These are the activations of a small neural network, seen along a few directions. Each row is one input.
Each table varies a few parts of the input and shows all the possible inputs, shuffled.
A made-up example of a description, with smaller parts first: ring(8) and (point or (values(2) and line(4)) or ring(9)).
Shared parts are said once, and a part with two or three values counts as separate values.
(in the rows, 128 means zero)

Other details of the inputs shift rows strongly along two fixed directions, in all tables alike. That doesn't count.

A family of inputs:
R1: [ 95 118 135 126 139 139 120 136 134 126 117 141 174 121 142 114]
R2: [138 125 129 123 118 132 109 127 135 156 137 126 119 113 124 149]
R3: [ 96 116 123 129 128 137 128 134 125 110 121 134 156 113 134 108]
R4: [ 99 118 133 133 136 143 122 147 127 116 112 135 177 107 138 111]
R5: [157 130 127 125 110 135 110 131 127 155 139 115  96 106 119 156]
R6: [107 113 113 135 117 149  92 156 129 131 130  95 132  70 106 153]
R7: [139 129 132 121 138 113 151 113 143 129 124 156 126 171 151 113]
R8: [158 134 137 123 114 120 106 116 125 174 147 115  99 124 112 158]
R9: [ 94 113 122 137 143 124 131 139 131 105 104 113 159 135 130 102]
R10: [150 143 122 131 120 129 117 126 120 139 148 101  86 120  96 161]
R11: [121 121 126 129 114 128 109 127 116 143 136 106 126 104 111 132]
R12: [111 118 127 128 115 160  90 151 123 144 131 112 143  73 116 149]
R13: [143 139 125 131 143 113 161 124 131  93 120 141 118 166 140 120]
R14: [141 130 124 125 126 110 152 112 130 116 127 140 111 152 140 113]
R15: [146 138 131 128 129 113 153 115 122 111 132 147 120 150 135 119]
R16: [143 132 137 127 138 107 151 113 127 131 114 133 125 172 142 103]
R17: [119 124 135 127 121 146  97 139 126 150 137 127 149  89 117 151]
R18: [121 121 130 130 108 166  74 154 115 155 144 100 137  51 103 167]
R19: [148 137 124 134 129 125 133 135 125 115 133 124 112 125 118 148]
R20: [141 127 123 125 116 123 130 121 127 129 141 129 105 125 124 132]
R21: [ 97 117 131 125 134 141 117 135 136 132 119 139 164 119 139 119]
R22: [140 137 130 126 134 111 161 111 125 104 128 150 121 161 143 108]
R23: [ 99 116 117 134 151 120 157 137 144  83 101 140 154 159 151  91]
R24: [235 178 135 118 109  86 166  74 114 155 173 132   7 189 107 168]
R25: [100 133 137 125 154 113 160 110 138 117 107 155 160 185 154  82]
R26: [138 131 119 132 122 137 114 141 126 125 137 111 106 105 111 159]
R27: [103 129 131 129 136 138 125 128 123 132 120 120 149 128 126 110]
R28: [108 115 128 128 142 128 147 132 140 109 106 146 155 151 156  90]
Each input here is: line(4) and (values(2) or line(5)).
Which other rows agree with R1 in the line(4) part? List them by row number.
> R2, R7, R8, R17, R21, R25
A walk changes only the line(5) part. It starts at R4 and steps to R18. List the rest of the walk in order.
> R12, R28, R5

A family of inputs:
R29: [ 67  94 120 132 123 170  88 169 130 122 109 112 188  59 132 116]
R30: [124 124 148 120 121 132 105 118 124 169 135 138 154 114 130 131]
R31: [ 88 121 119 136 150 120 176 131 126  56  96 143 166 159 155  64]
R32: [206 149 126 118 103 123 126 113 129 162 163 125  38 129 112 181]
R33: [104 127 120 131 133 142 114 141 135 121 132 123 136 109 119 143]
R34: [163 151 138 130 159  95 198 110 134  83 106 171 122 216 165  97]
R35: [168 133 121 121 105 127 108 122 134 161 157 120  69 110 113 176]
R36: [116 128 124 137 137 140 106 146 129 135 118  90 131 116 106 145]
R37: [135 134 126 131 116 160  95 151 117 137 142 106 118  78 103 169]
R38: [206 153 124 132 104 110 140 115 107 127 161 112  45 127 100 171]
R39: [100 121 139 118 120 142  98 120 127 170 140 133 153 104 126 130]
R40: [ 91 108 123 129 156 108 168 127 154  87  90 164 173 180 173  71]
R41: [189 154 115 127 107 108 140 108 118 128 168 113  37 136  97 171]
R42: [148 119 128 128 112 137 108 142 128 143 133 120 117  96 125 150]
R43: [ 81 111 108 142 124 143  98 155 115 115 118  73 145  77  96 124]
R44: [ 78 109 142 120 126 145  93 130 130 163 127 133 186  97 131 117]
R45: [137 131 121 135 139  99 172 117 122  78 117 140 122 170 139  99]
R46: [112 114 125 131 153 109 160 124 148 108  89 133 147 184 160  80]
R47: [169 153 119 128 128 102 175 105 121  95 140 135  71 172 126 122]
R48: [152 142 144 114 117 127 125 103 125 172 147 146 111 140 129 135]
R49: [ 98 123 123 134 139 137 118 147 136 113 121 125 156 114 122 136]
R50: [102 129 147 119 145 124 155 108 131 128 105 169 178 171 168  72]
R51: [121 135 124 131 133 145 123 140 128 118 130 126 129 116 120 139]
R52: [108 103 123 130 122 141  99 152 135 133 121 119 158  88 129 133]
R53: [ 66 102 109 140 124 146 101 156 121 100 122  98 168  69 107 121]
R54: [124 122 143 122 113 143  78 124 121 200 144 103 132  98 108 146]
R55: [181 152 154 117 124 104 152  91 123 162 137 161 104 175 146 125]
R56: [149 141 134 130 151 106 164 121 135  98 116 153 130 178 146 119]
Describe the family of inputs behind these rows.
> line(4) and (point or ring(6))
Changing only the line(4) part turns R46 into R54. The same change can be made to R32. Which row results?
> R48
Change only the line(4) part in R45. List by row number the other rows that result.
> R30, R52, R56

A family of inputs:
R57: [197 138 131 108  82 119 109  96 126 197 174 135  41 115 116 180]
R58: [ 91 113 119 123 124 147  87 141 153 170 134 117 138 101 114 147]
R59: [222 149 127 117  88 125 125 113 122 157 172 127  32 110 115 193]
R60: [238 158 136 126 120 101 148 115 125 142 145 135  41 169 121 190]
R61: [ 66 114 128 129 154 137 151 135 130  73 108 160 202 142 158  64]
R62: [ 96 138 149 129 170 119 162 116 142 123  89 151 186 201 160  70]
R63: [160 153 123 128 149 113 175 115 137  97 127 146  92 193 141 120]
R64: [189 169 139 122 133  84 198  77 115 103 148 170  67 217 136 116]
R65: [105 121 126 126 117 163  83 152 130 133 149 119 148  60 114 167]
R66: [193 130 125 117  94 117  99 111 140 199 167 112  46 114 109 186]
R67: [203 150 125 126 143  84 191 101 132  96 126 141  56 224 148 117]
R68: [ 88 106 118 138 154 115 173 136 140  69  87 146 177 166 171  50]
R69: [ 99 111 142 132 128 144  92 139 121 165 113 103 176  95 125 115]
R70: [131 121 123 126 110 142 118 135 117 124 140 124 123  91 123 126]
R71: [ 55 103 115 141 154 126 149 145 126  70  79 115 188 145 142  66]
R72: [108 116 128 115 114 142  95 124 138 170 152 139 134 100 124 145]
R73: [114 128 126 126 124 119 161 113 115  99 120 146 137 142 140  83]
R74: [ 73 116 120 133 157 147 135 155 149  89  95 140 179 130 152 109]
R75: [100  92 116 128 108 154  54 155 144 186 138  83 130  63  99 166]
R76: [ 89  99 116 136 122 152  96 165 137 120 113 107 164  68 132 131]
R77: [227 163 127 130 106  88 162  94 114 140 158 120  16 167 106 162]
R78: [ 67 123 113 139 134 148 100 149 127 119 128  94 159  86  98 131]
R79: [ 81 101 117 136 150 140 126 158 143  88  88 123 177 125 152 106]
R80: [101 112 112 137 101 149  65 151 112 152 147  65 130  32  78 160]
R81: [102 131 154 121 148 118 167 101 119 119  92 171 191 183 178  50]
R82: [155 156 123 132 127 124 137 119 120 126 144 110  77 141 101 156]
R83: [168 132 136 124 112 132 131 131 122 132 138 149 117 112 133 150]
R84: [140 114 126 137 100 161  63 170 120 162 142  96 130  29  96 190]
R85: [136 146 133 133 157 124 161 135 142  98 108 161 142 168 148 129]
R86: [ 65 108 116 130 106 156  80 146 107 129 135  96 172  40  99 121]
R87: [104 116 144 131 160 114 143 125 135 129  88 127 176 182 150  80]
R88: [ 71 128 130 130 156 104 174 106 124  74 110 164 184 179 151  61]
R89: [103 129 153 123 108 166  61 137 103 194 151 107 167  55 101 158]
R90: [154 142 139 124 124 140 115 135 122 134 149 148 128 105 118 170]
R91: [190 157 124 129 144  68 194  85 128 101 127 134  55 230 133 116]
Changing only one part turns R60 into R85. The same change can be made to R75. Which row results?
> R58
Describe the family of inputs behind these rows.
> ring(5) and (values(2) or line(5))
Which other rows agree with R83 in the ring(5) part? List them by row number.
> R57, R59, R70, R73, R81, R86
Change only the ring(5) part in R87. List by row number the other rows that result.
> R62, R69, R81, R89
